A small network was shown many inputs. Here are its activations along a few directions, one row for each input.
In each table, some parts of the input vary, and every possible input appears once, in random order.
Descriptions start from the smaller parts, as in this example, which fits no table here: values(2) and (point or ring(11) or (line(4) and ring(5))).
Shared parts are said once, and a part with two or three values counts as separate values.
In the rows, 128 means zero.

Other details of the inputs vary at random and push rows far along two fixed directions, the same in every table; ignore that.

A family of inputs:
x1: [121 129 134 123 153  81 155 153 143 101 145 152 130]
x2: [128 133 160 110 133 100 160 159 156 100 139 140 139]
x3: [105 112 158 120 123 115 121 148 135 133 146 126 144]
x4: [152 127  87 137 102 183 122  79 113 138  99 133 119]
x5: [154 156  71 110 130 194 198  73 117 112 173 144 151]
x6: [101  95 141 140 111 151  68 126 125 148 107 112 126]
x7: [107 134 145 119 135 122 159 141 141 114 170 138 150]
x8: [106 137 145 136 135 129 127 146 127 129 138 121 130]
x9: [136 137 139 121 145  84 163 165 138 108 145 137 132]
x10: [111 151 126 116 135 136 187 127 140 112 183 144 153]
x11: [132 136 171 104 145  65 142 173 156 104 136 131 132]
x12: [122  79 148 132 109 114  60 148 129 141  81 119 118]
x13: [153 175 106 117 145 132 203 106 137 101 152 150 135]
x14: [143 164 111 117 133 146 207 113 143  96 154 154 144]
x15: [158 147  67 149 115 184 148  74 100 140 106 131 108]
x16: [129 174 102 132 143 149 199 111 125 115 181 137 141]
x17: [151 118 129 136 110 138  90 122 116 148  82 105 106]
x18: [142  99 122 117 125 141  70 112 112 153 108 107 125]
x19: [103 127 174 113 152  70 133 172 149 117 165 130 146]
x20: [142 167  96 123 148 128 204 106 133  99 155 159 131]
x21: [ 96 126 180 123 150  72 132 193 149 117 161 123 141]
x22: [ 98 106 174 118 144  61 135 196 162  93 141 148 140]
x23: [139 139  92 146 112 180 119  84  98 157 126 113 120]
x24: [136 138  93 143 110 177 117  88 100 162 125 111 120]
x25: [138 129 151 125 132 100 128 158 136 124 116 120 125]
x26: [125 154  70 148 109 231 151  50 103 134 128 135 127]
x27: [139 124  85 143 107 182 127  82 113 134  99 138 115]
x28: [153 190  55 130 148 160 239  71 123  89 170 170 132]
x29: [153 158  99 120 117 164 180  95 132 110 135 141 131]
x30: [110 105 138 140 122 134  62 121 120 154 104 109 118]
x31: [134 132 160 117 144  71 149 180 146 111 141 133 134]
x32: [100  90 148 139 111 143  59 131 126 151 105 108 126]
x33: [119 127 150 127 148  71 149 180 144 104 141 139 130]
x34: [153 116 102 125 119 163 100 105 103 153 118 106 124]
x35: [116 108 133 133 117 132  69 117 117 161 110 108 121]
x36: [131 119 142 121 139  86 121 150 137 119 120 134 124]
x37: [136  99 159 126 117 105  59 140 131 146  74 108 107]
x38: [115 111 128 140 121 142  70 109 117 155 107 109 119]
x39: [122  91 114 144 110 143  84 119 120 137  90 133 113]
x40: [111 120 124 144 121 160  78 102 113 149 101 114 117]
x41: [119 104 140 132 116 128  68 118 113 163 107 107 122]
x42: [112 133 168 118 141  81 146 174 137 128 165 124 144]
x43: [149 113 138 132 109 125  78 135 119 148  81 101 107]
x44: [128 129 165 109 150  62 142 173 153 106 140 141 135]
x45: [131  98 119 148 119 123  80 135 112 146  89 120 106]
Description of these inputs: values(3) and (point or line(6) or line(8)).
The inputs of x12 and x36 match in every part but the values(3) part. If x2 is changed in the same way as x12 into x36, which row does it become?
> x37
The inputs of x27 and x15 match in every part but the values(3) part. If x10 is changed in the same way as x27 into x15, which row does it become?
> x24
Which other rows does x41 become when the line(6) part takes its other values? List them by row number.
> x19, x30, x35, x38, x40

A family of inputs:
x46: [141 125 133 119 128 112 132 138 136 118 118 132 126]
x47: [118 138 112 130 130 148 155 113 126 122 153 139 138]
x48: [135  98  77 164  77 230  35  46  81 188  56  98  99]
x49: [140 150 117 119 134 137 161 116 126 125 153 129 137]
x50: [127 149 117 130 130 147 158 116 127 123 147 131 134]
x51: [126 119 148 127 129 107 116 150 136 125 114 127 125]
x52: [136 152 113 127 138 131 161 115 123 125 151 132 131]
x53: [126 138 111 132 129 148 143 113 122 128 142 130 131]
x54: [136 122 131 128 130 106 122 139 133 121 111 132 119]
x55: [129 146 119 121 132 145 160 116 130 120 155 132 140]
x56: [137 154 118 126 133 136 164 118 125 125 149 130 132]
x57: [117  90 178 118 128  80  73 177 143 132 102 116 126]
x58: [112 120 141 122 127 129 125 134 135 127 142 128 140]
x59: [107 118 139 130 129 124 115 135 131 130 135 129 133]
x60: [128 119 134 128 131 114 121 140 131 124 118 131 125]
x61: [134 115 144 128 124 105 109 149 135 126 102 126 118]
x62: [147 142 104 128 131 131 162 117 128 113 129 143 124]
x63: [126 124 136 127 132 114 118 140 125 135 132 121 128]
x64: [126 147 112 130 135 142 155 113 126 123 149 134 133]
x65: [112  92 174 126 132  75  73 176 141 132 100 119 121]
The inputs of x61 and x54 match in every part but one. If x48 is changed in the same way as x61 into x54, which row does it become?
> x59
Describe the family of inputs behind these rows.
> line(4) and line(5)
Which other rows does x46 become when the line(5) part takes its other values? List them by row number.
> x49, x55, x57, x58
Which other rows does x55 become when the line(4) part takes its other values? List them by row number.
> x50, x53, x64

A family of inputs:
x66: [145 104 111 144 107 146  71 107 110 152  69 115 102]
x67: [138 192  50 134 125 229 223  37 105 124 190 146 147]
x68: [136  97 143 132 116 113  66 140 123 147  82 110 110]
x69: [137 150 137 117 148  93 172 150 139 108 153 138 134]
x70: [154 129  91 141 113 160 111  89 107 145  94 122 108]
x71: [139 122  92 144 111 171 109  87 110 140  98 129 114]
x72: [171 191  51 129 132 185 235  60 116 101 155 159 129]
x73: [140 156 139 110 149  94 186 150 144 102 162 141 140]
x74: [134 100 112 142 102 163  70 101 112 151  78 116 111]
x75: [ 96 142 145 122 144 120 160 143 138 119 183 134 152]
x76: [138 112 136 130 123 112  94 138 125 137  98 118 114]
x77: [105 130 179 112 152  69 139 186 149 117 167 123 146]
x78: [124  99 138 137 110 143  50 122 109 170  95  95 116]
x79: [134 100 111 143 103 162  70 101 111 151  78 117 110]
x80: [122 128 176 111 151  55 141 190 152 109 146 130 136]
x81: [139 122  93 143 110 172 110  88 111 140  98 128 114]
x82: [140 153 136 111 148  93 187 150 146  98 158 145 139]
x83: [123 124 173 110 147  59 148 189 159  99 140 139 137]
x84: [103 116 156 123 137  98 133 162 149 109 140 140 138]
x85: [122 155 134 119 148 113 173 140 134 118 175 132 144]
x86: [172 197  55 126 135 183 234  60 112 109 165 151 131]
x87: [108 119 150 121 134 109 138 152 147 109 140 141 140]
x88: [114  86 133 141 105 147  55 122 120 150  81 116 115]
x89: [112 119 112 141 110 182  93  91 107 159 127 111 130]
x90: [ 95 116 174 117 148  71 143 186 160  99 153 145 144]
x91: [122 113 144 128 121 129  85 133 120 152 120 105 127]
x92: [ 85 115 175 121 140  97 115 171 143 128 163 121 149]
x93: [135  99 138 135 115 115  74 139 124 142  80 116 109]
The inputs of x66 and x93 match in every part but one. If x85 is changed in the same way as x66 into x93, which row does it become?
> x77
Describe the family of inputs behind these rows.
> line(4) and (values(2) or line(5))
Which other rows does x85 become when the values(2) part takes its other values? List them by row number.
> x75
Which other rows does x91 become when the values(2) part takes its other values? List them by row number.
> x67
List by row number the other rows that have the line(4) part in common with x72.
> x68, x78, x79, x86, x88, x89

A family of inputs:
x94: [126 153 148 118 155  76 178 166 145 104 166 140 137]
x95: [127 143 162 107 148  81 174 172 154 100 160 139 144]
x96: [152 120  91 148 110 166  79  85  94 165  83 107 101]
x97: [159 171  73 122 130 174 205  74 122 107 153 152 134]
x98: [104 136 190 109 165  33 172 212 166  90 173 144 147]
x99: [137 151  85 134 131 157 181  94 123 110 144 153 129]
x100: [ 79 117 169 126 141 105 112 164 137 134 168 119 149]
x101: [106  59 191 123 115  78  26 187 144 142  75 108 120]
x102: [124  96 131 139 119 120  69 130 120 145  88 119 112]
x103: [114 156 109 124 129 178 169  93 121 131 181 129 152]
x104: [139 109  97 144  95 190  84  80 110 148  76 120 111]
x105: [162 173  85 124 128 165 191  84 118 121 148 136 129]
x106: [113  95 134 145 113 133  72 131 125 139  85 123 113]
x107: [149 112 128 129 115 134  79 121 114 154  93 104 113]
Describe the family of inputs behind these rows.
> values(2) and (point or line(6))
The inputs of x96 and x107 match in every part but the values(2) part. If x94 is changed in the same way as x96 into x107, which row does it become?
> x105

A family of inputs:
x108: [108 106 178 118 148  55 122 197 154 107 135 136 135]
x109: [126 163 149 106 171  58 224 182 159  75 191 161 149]
x110: [107 106 170 124 136  81 106 173 149 117 118 131 130]
x111: [119 106 147 135 127 105  90 147 131 133 100 125 118]
x112: [144 156 108 118 134 147 171 106 125 123 156 132 138]
x113: [161 140  74 133 104 201 129  58 101 149 107 123 119]
x114: [112 105 158 124 133  94 103 159 143 121 118 131 129]
x115: [111 105 171 117 133  83 103 171 152 116 121 130 132]
x116: [144 109 129 137 119 114  75 127 116 151  85 112 105]
x117: [141 147 101 124 129 149 173 108 133 108 143 146 134]
x118: [118 100 147 133 122 112  91 151 134 129 102 126 122]
x119: [135  99 136 134 104 144  63 122 116 157  79 105 112]
x120: [127 100 123 145 102 166  39  99 101 175  78  92 109]
x121: [139 152 115 112 135 134 191 119 139 101 158 149 143]
x122: [127  90 126 141 109 142  63 121 118 147  80 117 112]
x123: [105 110 185 114 142  63 121 195 162 104 133 134 136]
x124: [140 130 112 125 116 154 132 102 124 127 119 132 127]
x125: [120  99 142 140 121 115  76 143 125 140  88 120 112]
x126: [125 134 127 126 130 140 121 116 121 138 138 118 131]
x127: [122  95 139 135 122 114  74 139 125 141  92 121 115]
x128: [119 139  86 141 118 188 137  76 107 144 144 130 132]
x129: [ 97 111 206 105 152  34 133 218 175  93 147 139 146]
x130: [119 162 142 106 159 100 200 151 147  98 195 142 155]
x131: [115  96 121 152 101 170  42 102 101 175  85  96 110]
x132: [133 156 109 126 134 152 169 110 122 123 159 130 137]
x133: [158 143  77 140 106 200 126  64  98 152 111 116 118]
x134: [110 100 137 136 117 140  69 125 116 157 114 107 125]
x135: [162 162  83 137 127 150 165  88 112 129 123 134 114]
x136: [103 107 208 101 148  37 136 222 172  94 149 136 149]
x137: [145 156 116 112 137 133 192 123 136 107 162 143 143]
x138: [148 101 122 139 113 123  62 121 110 158  75 107 101]
x139: [115 105 152 133 121 124  70 142 121 152 108 103 121]
x140: [152 152  93 127 123 170 157  89 114 133 140 126 131]
x141: [144 159  97 133 138 136 177 110 123 114 139 143 122]
x142: [153 138  85 130 111 181 148  80 114 129 119 134 125]
x143: [113 143 102 140 124 167 152 101 117 132 155 134 137]
x144: [147 154 109 120 128 149 179 111 128 116 147 138 136]
x145: [109 150 108 132 133 157 164 102 123 125 169 140 143]
x146: [ 86 104 168 133 130 103  89 162 136 139 135 119 136]
x147: [142 153 108 122 126 149 178 105 132 110 142 143 135]
x148: [151 101 111 151 102 144  48 106 100 169  56 101  91]
x149: [115 103 148 134 124 111  91 149 134 130 101 125 120]
x150: [156 164 104 122 144 114 196 124 130 106 154 145 129]
x151: [110 156 141 114 155 104 199 153 146 100 199 145 156]
x152: [149 143  88 133 111 181 149  81 115 129 116 134 122]
x153: [143 150  84 137 128 164 159  83 115 123 129 144 122]
x154: [115 148  93 143 122 179 153  87 112 136 151 133 133]
x155: [129  93 129 139 104 144  64 123 122 146  77 114 112]
x156: [112 104 165 127 137  78 108 178 144 118 117 131 127]
x157: [ 89  98 164 130 130 104  88 164 135 138 138 119 138]
x158: [120 154 109 129 135 154 165 102 122 126 167 134 141]
x159: [125 155 136 106 152  98 205 151 158  83 177 157 150]
x160: [120 156 110 131 134 154 167 104 123 126 164 133 139]
x161: [117  98 146 128 125 110  88 146 134 131 105 126 123]
x162: [111 105 167 121 133  97  89 166 134 138 129 110 133]
x163: [153 147  89 128 115 180 146  76 112 136 123 129 125]
x164: [120 108 158 127 137  81  92 163 135 129 110 123 120]
x165: [111 117 191 106 147  61 117 191 154 119 149 120 143]
x166: [134 103 125 145 114 130  62 120 112 154  74 111 103]
x167: [138 160 116 124 149 108 195 138 136  99 158 150 133]
x168: [153 150  91 131 113 179 148  78 113 136 120 128 124]
x169: [146 108 127 140 115 117  79 133 115 149  82 111 104]
x170: [104 105 153 134 124 120  86 150 126 145 125 111 130]
x171: [143 162 112 122 133 147 173 106 126 122 153 131 136]
x172: [132 163 129 112 162  85 209 153 147  89 177 156 142]
x173: [148 157  96 130 124 170 158  89 114 133 138 126 128]
The inputs of x129 and x123 match in every part but one. If x120 is changed in the same way as x129 into x123, which row does it become?
> x139
The inputs of x143 and x146 match in every part but one. If x133 is changed in the same way as x143 into x146, which row does it become?
> x171
Describe the family of inputs behind these rows.
> ring(6) and line(11)
Which other rows does x172 become when the line(11) part takes its other values? List them by row number.
> x112, x113, x121, x127, x128, x130, x134, x138, x159, x161
Start at x108 and move only the ring(6) part, one step at a time. The first step leads to x156. Which rows follow, in order?
> x125, x111, x153, x127
